Each row below holds a small network's activations on one input, seen along a few directions.
Each table varies a few parts of the input and shows all the possible inputs, shuffled.
Descriptions start from the smaller parts, as in this example, which fits no table here: line(4) and (point or line(9) or (values(3) and ring(5))).
Shared parts are said once, and a part with two or three values counts as separate values.

Other details of the inputs vary at random and push rows far along two fixed directions, the same in every table; ignore that.

Table:
row 1: [  2 -18   9  11  18  -9  -9   6   1  -4   3   0  -2 -10   2]
row 2: [ 2  3  2  2  2 -4  3  1 -4 -9  6 -3  1 -3  4]
row 3: [-13  46  -4 -10 -20  23   0  18   3   4 -13  -4   3  11  -9]
row 4: [-6 11 -7  0 -3 -1  0 10 -6 -4 -3  1 -9  1  0]
row 5: [ -6  11   3   7  -5  12   5   2   2  10  -8  -8  -6  10 -10]
row 6: [  8  13 -12 -10 -11  -6   7 -15 -12 -10  17  -6  11   7   5]
row 7: [ -1  20 -13  -4  -3   1   2  -5  -6  -9   6  -4   0   7  -1]
row 8: [  6 -14  -5   3   7 -14  10 -15  -9 -14  16   0  -4  -8  11]
row 9: [  1 -25  14   9  11  -4  -9   2   5   5  -4   6   1  -6   1]
row 10: [  5 -10  -3   3   5  -6  11 -19   0   8   2  -4  -2   4  -1]
row 11: [  3 -27  15   5  18  -2 -19   9  16  17  -6   3   6 -13  -4]
row 12: [ -3 -22  17   5   8   3  -8  12  16  19 -10   9   2 -14  -3]
row 13: [ -5   3   3  -3   1  12  -3  13  14  12 -13   3  -4  -6  -4]
row 14: [  4  18 -15  -4 -11 -11   7 -13 -19 -15  16   0   7  13   1]
row 15: [  7  12 -14  -6  -7  -6   9  -7 -15 -16  11  -7  -2   2   9]
row 16: [  0   7 -10  -9  -9  -3  12  -9  -4  -4   4   2  -1   3   5]
row 17: [ 3 -2  3  3  0 -4 -2 -6 -5 -8  5  0  7  6  0]
row 18: [  6  -4  -7   1   6  -9  -3   0  -9 -10   5  -3  -5  -4   5]
row 19: [ -9  10  -2  -3  -8   6  -5  13   6  13 -11   8  -2   2  -7]
row 20: [ 10 -16   2   0   5 -14   3 -13  -5  -6  16   0   9  -5   7]
row 21: [  6  13 -16   0 -11  -9  17 -23 -16  -1  13  -7   1  16  -1]
row 22: [  1  -9  -6   6   9 -11   3  -7  -7 -10   8   3  -7  -4   4]
row 23: [-3  1  1 -3 -4  2  5 -2  4  4 -4  6  1 -1  0]
row 24: [  2 -17   8  -4   7   4  -5   5  16  14 -10   4   2 -10   0]
row 25: [  8  -5   0   0   1  -5  -5 -10  -6  -8   8  -5   8   5   4]
row 26: [  5  14  -4  -8 -13   3   4 -10  -7  -9   8  -7  11  11   4]
row 27: [  6 -24   9  -1   9  -2  -8   5  12  14  -4   3   4 -13   1]
row 28: [-4 -3 10 -2  2  7 -1  4 14 10 -8  5  6 -3 -4]
row 29: [ -2   2  -2  -5   0   5  -5   5   9  10 -12   5   0   0  -6]
row 30: [ -7  18   3   3 -13  15   6   0   5  17 -15  -5   1  17 -12]
row 31: [-17  27   2  -9 -20  23  -2  24  15  23 -23   9   0   5 -13]
row 32: [  4  13 -12  -3  -5  -8  14 -15 -12 -19  17  -4   1   5   6]
row 33: [  3 -20   7   4  15  -8  -6  -4   7   2   0   5   3  -7   0]
row 34: [ 1 -9  4  3  6  2 -9  8  2  1 -4 -1 -4 -4 -2]
row 35: [  3 -10  -3   3   3 -12  -1  -5  -7  -2   7   6   1  -2   2]
row 36: [ 3 -5 -3  0  1 -8  5 -1 -8 -9  7 -3 -6 -6 10]
row 37: [-10  25  -4   1 -14  10   2   8  -8  -6  -5   2  -4  11  -7]
row 38: [ -7  -5   6   2   4   3  -5   7  10  11 -12  10  -1  -3  -6]
row 39: [ -3  18 -10   2  -6  -5   4   1 -15 -14   4   0  -6   6   1]
row 40: [  8 -23  10   0   6  -1  -5  -2   6   4  -1  -1   5  -7   6]
row 41: [ 2 -6 -5  0  9 -3 -4  1  2  0 -1  1 -6 -5  0]
row 42: [ 13  -7 -10  -3  -2 -13   3 -18 -16 -16  14  -5   4   6   9]
row 43: [ -4 -20  12   8  11   2 -11  14   9   7  -8   3  -9 -10  -2]
row 44: [  8   7 -10 -11  -6  -5   9 -18  -7 -10  12  -6   9   5   7]
row 45: [  4 -11  -5   8  11  -8  11 -16  -2   3   6  -7  -9   0   1]
row 46: [ 0 -7  7  8  7 -1 -6  3 -2 -6  3  0  0 -1 -2]
row 47: [  5  13 -11  -2  -5  -4   2 -11 -17 -20  16  -9   2  10   4]
row 48: [ -2 -12  10   0  -2   5  -3   6   8   8  -7   3   0  -4   2]
row 49: [-13  16   8  -4  -2  23  -8  20  21  18 -19   2   1  -2 -11]
row 50: [ -1  -2 -10   1   4  -8   4  -4  -5  -7   6   2  -9  -2   4]
row 51: [-15  19   6  -3 -14  22  -2  22  10  12 -17   3  -5   3  -8]
row 52: [ 2 -9  7  0  3  6 -4  7  5  3 -3 -2 -2 -6  1]
row 53: [-17  42 -12 -12 -23  19   3  14   5  10 -20   8  -3  16 -12]
row 54: [-8 -1  2 -1  2  7  1 11 11  9 -9  5 -7 -7 -1]
row 55: [ 2 -5  7  4  2  0  1 -1 -2 -8  8 -3  2 -2  2]
row 56: [  3  -7  -4   5  11 -11   1  -7  -5 -11  10   1  -2  -3   3]
row 57: [  5 -23   8   1  17  -4 -12  -2  12   7  -2   1   5  -9   0]
row 58: [ -9   5   6   0  -7  12  -8  15   9  12 -17   5  -1   4  -7]
row 59: [  1 -16  11   7  18  -2 -16  11   8   4  -4  -3  -1 -12   0]
row 60: [  9  -2   0  -1  -5  -8   7 -16 -10 -14  14  -4  10   6   8]
row 61: [-2 -4  5  4  3 -2  1  6 -1 -3  0  1 -4 -8  4]
row 62: [-10  41 -12   0 -18  13  13   2  -8   4  -9  -9  -7  19 -10]
row 63: [ -1  13  -4  -1 -12   2   9  -4 -12 -12   7  -2  -2   6   2]
row 64: [ 3 -3 -3 -3  1 -2 -7  4  2  8 -4  4  2 -1 -3]
row 65: [ 4 -8  4  1 -4 -4  5 -9 -5 -6  6  1  4  1  6]
row 66: [  8 -31  16   6  17  -3  -9  -1   7   0   7  -6   3 -14   6]
Each input here is: ring(6) and (point or (values(2) and ring(5))).
Question: Changing only the ring(6) part turns row 66 into row 6. The same change can be made to row 5. Which row results?
Answer: row 21
Question: Changing only the ring(6) part turns row 1 into row 14. The same change can be made to row 4. Which row results?
Answer: row 19
Question: Which other rows agree with row 23 in the ring(6) part? List them by row number.
Answer: row 10, row 16, row 24, row 28, row 29, row 33, row 38, row 44, row 53, row 57
Question: Change only the ring(5) part in row 31. List by row number the other rows that result.
Answer: row 6, row 12, row 20, row 27
Question: Change only the ring(5) part in row 2. List by row number the other rows that result.
Answer: row 3, row 15, row 36, row 61
Question: Change only the values(2) part in row 39. List by row number the other rows that result.
Answer: row 61
Question: A walk changes only the ring(6) part. It starts at row 11 and steps to row 57. List the rest of the walk in order.
Answer: row 7, row 59, row 47, row 25

Table:
row 67: [ -4  20 -15  -9 -14   7   8   3  -7  -9   0   0  -9   4   3]
row 68: [ -9  15   9   2   5  18 -14  22  17  17 -18  -3   2  -3 -13]
row 69: [ -5 -31  18  19  26  -2  -2   7  17  22  -9   2 -14 -17  -6]
row 70: [ -3 -13   9  -8   9   9 -11  13  24  18 -11   5   3 -14   0]
row 71: [ -2  15  -1  -2  -1   9  -8   7   4   4 -11  -6   1   5  -5]
row 72: [ -5  15 -10   2  -1  -6  10   1 -10 -15   8   5  -5   0   1]
row 73: [-10  16   7  -1  -8  11   1   8   3  -4  -9   5   3   6  -4]
row 74: [-12  10   7   3   0  16 -10  26  11  15 -24   0 -10  -3  -8]
row 75: [ -9  31 -13  -1 -18   6   2   9 -11  -4  -7  -2  -6  18  -6]
row 76: [  7 -20  15   3   6   5  -8   6   6   5  -4  -4   2 -10   3]
row 77: [  5  -8   3  -4  -3   3   2  -5  -2 -10   7  -4   0  -3   9]
row 78: [-4  5  0  7  2  0 -5 13 -2  3 -2 -1 -6  1 -7]
row 79: [ -6   7   5  -7  -4  13 -13  18  18  23 -18   6   7   2 -12]
row 80: [ -4  -1   4   5   6   7  -1  -3  14  15 -13  -3  -3   6  -9]
row 81: [  2 -11  -5  -4   4 -13   7  -3  -1  -5   6  10  -2 -11   9]
row 82: [  8  10 -16   4   2 -13  16 -29 -13 -13  20 -12   1  12   1]
row 83: [ -6  18  -8  -2 -14   9  -2  13  -4   5 -11   3  -6  10  -8]
row 84: [ 1 -5 10  1 -5  8 -8  8  3  6 -7  0  4  4 -5]
row 85: [-9  9 13  7 -3 10 -8 12  5  7 -6  4  5  3 -9]
row 86: [ -5  10   6  -4  -1  20 -14  19  17  19 -22   0   2  -1 -11]
row 87: [ 2 13 -7  1  0 -3 -4 -2 -6 -5  6 -5  4 10 -6]
row 88: [ -2   3  -7   6   0  -5  13 -10  -7   0  -1  -4 -14   6   0]
row 89: [ 15 -13 -10  -2   4 -15  -2 -17 -13 -11  15  -5   5   4   5]
row 90: [ 16  -9 -10  -9   4 -16   3 -17  -9  -8  16  -7   7  -5  12]
row 91: [  4 -22   6   3  13  -4 -14  -2   7   8  -4   8   4  -5  -3]
row 92: [ -7   5  -2   1  -5   9   9   3   5  16 -15   3 -13   4  -8]
row 93: [ 13 -28  -2   5  13 -14  -1  -6  -9  -7   9  -5  -8 -14  12]
row 94: [-1 -1  6 -9 -7  7  1  4  8  2  1  0  5 -6  6]
row 95: [ -2  20 -20  -9 -17  -5  24 -15 -12   1   5   0  -5  10   2]
row 96: [ -1   5   0   0   1   3 -10   5   2   4  -7  -2   3   9  -7]
row 97: [ -1  22  -2   1 -14   5   3   1 -12  -9   7  -7   6  15  -5]
row 98: [  1   0   6  -4 -10   3  -3   6   3   7  -2   1   8   3  -1]
row 99: [ -2 -14   1  10   8 -10  -6   0  -5  -2   0   5  -7  -3   2]
row 100: [  2 -17   5   3   9   4  -1  -6  15  19 -11   0   0  -1  -7]
row 101: [  9 -18 -10   1   7 -20   9 -13 -13 -20  15   6  -6  -8  12]
row 102: [  8   5 -16  -4   3 -17   9 -23 -17 -26  18  -1   3   7   9]
row 103: [-11   4   2   3   2   4  -2  14   6   1 -13   9  -8  -3  -4]
row 104: [ -7   6   5   5   6   4 -13   7   7   9  -6   5   5   1 -11]
row 105: [ 12   1 -21 -10  -5 -19  21 -35 -14  -8  20  -7   7   8   8]
row 106: [  0 -18  14   5   2   3 -10   4   5   6  -5   6   5  -4  -2]
row 107: [ 13 -12 -11  -8   6 -10   3 -17  -7 -16  16  -5   1  -3  11]
row 108: [ 14 -20  -3   0  -2 -16  20 -29 -10  -4  21  -7   8   0  13]
row 109: [ 12 -18   0   0   4 -14   8 -18 -12 -21  18   2   4  -5  13]
row 110: [  2 -20   7   1  17  -1 -10   1  10   0  -1  -3  -2 -10   4]
row 111: [  6  -8 -12  -2  -2 -19   5 -12 -14  -8  15   6   0  -3  10]
row 112: [  8 -31   7   3  15 -10  -6   6   7   9   0   1  -5 -21  10]
row 113: [  1 -26   6   9  10  -6 -10   5   4   7  -5   9  -6 -10   0]
row 114: [-11  41  -3   3 -22  18  17  -3  -3   3  -2  -7   2  21 -11]
row 115: [ 13 -31  -1  -1  14 -22  -6 -18  -2  -2  15   6   9 -10   9]
row 116: [  4   0  -7 -11   1  -8   4  -8   1  -4   6   8   8  -3   4]
row 117: [ -4  30  -5  -3 -22   8   3   1 -13  -9   0  -7   5  22  -4]
row 118: [  4 -41  19   9  34  -4 -17   6  21   8   1  -1  -2 -25   3]
row 119: [-3 -3  1 -2 -4  1 -6 14  6 13 -9  6 -3 -3 -3]
row 120: [ -2 -10  13  -4   1   2  -1   7  12   6  -5  10   7 -10   2]
row 121: [ -7  44 -18 -15 -21  12   8   0  -5  -8  -6   7   5  18  -8]
row 122: [  0 -29   9   9  23  -6  -6   8   8  -1   4   0 -11 -22   6]
row 123: [  6  11 -14   2   0 -11   9  -7 -20 -18  16 -10  -7   0   6]
row 124: [ -4  21  -4  -9 -22   4   4  -1  -6   0   1   5  10  11  -1]
row 125: [-2 -1  9  8 -4  7  8 -7  3  6 -4 -6 -1  9 -1]
row 126: [ -5  37  -2  -3 -17  14   5   7  -8  -6   0  -9   4  11  -5]
row 127: [-4  0  9 -1 -1  9 -2  5  4 -5 -2 -5 -1 -1  3]
row 128: [ -9  11   2   1  -1   9 -13   7   6   9 -14   6   4   8 -10]
row 129: [-13  10  16   2  -2  22  -7  22  17   9 -12  -1   0  -5  -8]
row 130: [  9   8  -4  -1  -7  -6   7 -13 -19 -20  14 -14   3   8  10]
row 131: [ -5  18   0   1 -14   5   0  -2 -10  -7   0   1   5  15  -3]
row 132: [ -1   3   5   3   1  -3   6  -3  -5 -14   9   2   5  -2   2]
row 133: [-14  36  -5  -5  -7  14  -1  11   7   1 -10   6   4   8 -13]
row 134: [  5   9   0  -8 -12   2   5  -1  -4  -2   4  -5   7   0   6]
row 135: [ -1 -12  -1  -6   3  -2   1   6   7   4   0   4  -6 -14   8]
row 136: [  6 -14  -7  10  10 -23   2 -13 -18 -17  20   1  -4  -4   7]
row 137: [  3 -40  25  12  14   6  -3   0  20  22 -11   0   0 -11  -2]
row 138: [ -2   0  -6  -1   2  -2   3   1  -5 -11   3  -3 -12  -3   8]
Question: What do these inputs look like to the network?
Answer: values(3) and line(4) and (point or ring(5))
Question: Changing only the line(4) part turns row 74 into row 93. The same change can be made to row 130. Which row results?
Answer: row 76
Question: Changing only the line(4) part turns row 69 into row 88. The same change can be made to row 87. Which row results?
Answer: row 96
Question: Which other rows agree with row 122 in the line(4) part and the values(3) part? List them by row number.
Answer: row 69, row 72, row 78, row 123, row 136
Question: Change only the values(3) part in row 88. List by row number the other rows that result.
Answer: row 80, row 125
Question: Change only the ring(5) part in row 113. List by row number the other rows that result.
Answer: row 67, row 83, row 93, row 101
Question: Change only the values(3) part in row 102. List by row number the other rows that result.
Answer: row 73, row 103
Question: Change only the ring(5) part in row 84. List by row number the other rows that result.
Answer: row 76, row 77, row 106, row 109
Question: A walk changes only the line(4) part. It starts at row 129 and steps to row 127. List the rest of the walk in order.
Answer: row 77, row 94
